grid =
[[-64  19  23  21  53  27   7 -51 -27  38  26]
 [-48 -13  28  57  -2   8  11  35   1 -20   7]
 [-29  45  47   4 -25  21   2 -49 -21 -48  59]
 [  9  10  10  37 -26  37  12  -7 -43 -46  29]]
grid[0, 0] -> -64
grid[2, 9] -> -48
grid[3] -> [9, 10, 10, 37, -26, 37, 12, -7, -43, -46, 29]
grid[3, 0] -> 9
grid[3, 10] -> 29
grid[3, 2] -> 10
grid[:, 9] -> [38, -20, -48, -46]
grid[0, 9] -> 38
grid[3, 9] -> -46
grid[1, 0] -> -48
grid[2] -> [-29, 45, 47, 4, -25, 21, 2, -49, -21, -48, 59]
grid[:, 8] -> [-27, 1, -21, -43]
grid[1, 5] -> 8
grid[:, 5] -> [27, 8, 21, 37]
grid[1, 7] -> 35
grid[3, 5] -> 37
grid[2, 3] -> 4

arr =
array([[3707, 3757, 8637, 4308],
       [6436, 7293, 4816, 8253],
       [5197, 4941, 5813, 6129],
       [2315, 3395, 5095, 8532],
       [3888, 2847, 3361, 1753],
       [2455, 2721, 9110, 3578],
       [8334, 7075, 4372, 3474],
       [2897, 1841, 3000, 1662],
       [6088, 5619, 3678, 5540],
       [2675, 2643, 3921, 6229],
       [2255, 2439, 4963, 6203],
       [2617, 2848, 4965, 7168],
       [7100, 5305, 6542, 2406],
       [5734, 5102, 6631, 4132],
       [7039, 6741, 3584, 6110]])
Indices start at 0.
(0, 0)	3707
(1, 0)	6436
(12, 2)	6542
(12, 1)	5305
(4, 1)	2847
(7, 3)	1662
(6, 1)	7075
(1, 3)	8253
(2, 3)	6129
(3, 1)	3395
(0, 1)	3757
(14, 1)	6741
(13, 0)	5734
(4, 0)	3888
(9, 1)	2643
(5, 3)	3578
(11, 2)	4965
(7, 0)	2897
(9, 3)	6229
(7, 1)	1841
(11, 0)	2617
(12, 0)	7100
(2, 1)	4941
(1, 2)	4816
(6, 2)	4372
(3, 2)	5095
(3, 0)	2315
(6, 0)	8334
(10, 2)	4963
(2, 0)	5197
(12, 3)	2406

M = [ 1.12  1.50  1.22  0.69 -0.93 -0.69 -1.08 -1.18 -0.67  0.42  1.93]
M[0] = 1.12
M[7] = -1.18
M[2] = 1.22
M[5] = -0.69
M[8] = -0.67
M[4] = -0.93

X =
[[ 23  27 -20 -37   5 -39  -9]
 [ -4  -7  -4 -10   2  -8  -9]
 [-47  -7  36  38   1  25  14]
 [ -3   8 -11   1   4  -5   0]
 [-40  11  42  69  -7  65  51]]
X[0][0]	23
X[3][5]	-5
X[0][4]	5
X[:, 2]	[-20, -4, 36, -11, 42]
X[1][5]	-8
X[1][3]	-10
X[4][5]	65
X[1][1]	-7
X[:, 1]	[27, -7, -7, 8, 11]
X[0][5]	-39
X[0]	[23, 27, -20, -37, 5, -39, -9]
X[2][2]	36
X[:, 6]	[-9, -9, 14, 0, 51]
X[:, 0]	[23, -4, -47, -3, -40]
X[0][6]	-9

m = [[182, 162, 197, 182, 171, 169, 162, 170, 181, 172, 178, 174, 173, 153, 173], [235, 42, 232, 240, 190, 186, 146, 212, 175, 169, 227, 155, 159, 226, 178], [165, 177, 189, 169, 181, 184, 166, 181, 179, 151, 176, 190, 157, 191, 177]]
Indices start at 0.
row 0 col 0 = 182
row 2 col 0 = 165
row 1 col 14 = 178
row 2 col 4 = 181
row 1 col 4 = 190
row 1 col 11 = 155
row 1 col 12 = 159
row 2 col 7 = 181
row 0 col 8 = 181
row 0 col 4 = 171
row 1 col 5 = 186
row 0 col 3 = 182
row 2 col 2 = 189
row 1 col 8 = 175
row 2 col 6 = 166
row 0 col 5 = 169
row 2 col 14 = 177
row 1 col 10 = 227
row 1 col 3 = 240
row 0 col 1 = 162

B =
  57.796   -14.536  -106.937  -166.804    -2.726   -85.786
 232.750    55.956  -136.282  -112.248   -35.697    89.258
 -69.547  -107.595    86.105  -172.807   127.913    84.092
 214.384   -13.782   134.035    12.472    23.274   178.743
-137.539    52.788   151.455   192.886  -107.876  -128.433
  95.576     7.022  -172.948   -23.218    30.740  -170.001
 115.065    21.451  -127.145   102.924   161.051    15.601
-154.933   -96.109    28.970    99.324    17.696   144.462
B[0, -6] -> 57.796
B[:, 4] -> [-2.726, -35.697, 127.913, 23.274, -107.876, 30.740, 161.051, 17.696]
B[5] -> [95.576, 7.022, -172.948, -23.218, 30.740, -170.001]
B[-8, 1] -> -14.536
B[1, -3] -> -112.248
B[-7, 0] -> 232.750
B[6, 5] -> 15.601
B[4] -> [-137.539, 52.788, 151.455, 192.886, -107.876, -128.433]
B[2, 1] -> -107.595
B[-8, -2] -> -2.726
B[5, -6] -> 95.576
B[5, 3] -> -23.218
B[6, 3] -> 102.924
B[-4, 0] -> -137.539
B[-6, 2] -> 86.105
B[:, -3] -> [-166.804, -112.248, -172.807, 12.472, 192.886, -23.218, 102.924, 99.324]
B[4, 1] -> 52.788
B[7] -> [-154.933, -96.109, 28.970, 99.324, 17.696, 144.462]
B[2, 5] -> 84.092
B[-1, -4] -> 28.970
B[4, 4] -> -107.876
B[-7, 4] -> -35.697
B[7, -3] -> 99.324
B[:, 0] -> [57.796, 232.750, -69.547, 214.384, -137.539, 95.576, 115.065, -154.933]
B[-7, -4] -> -136.282
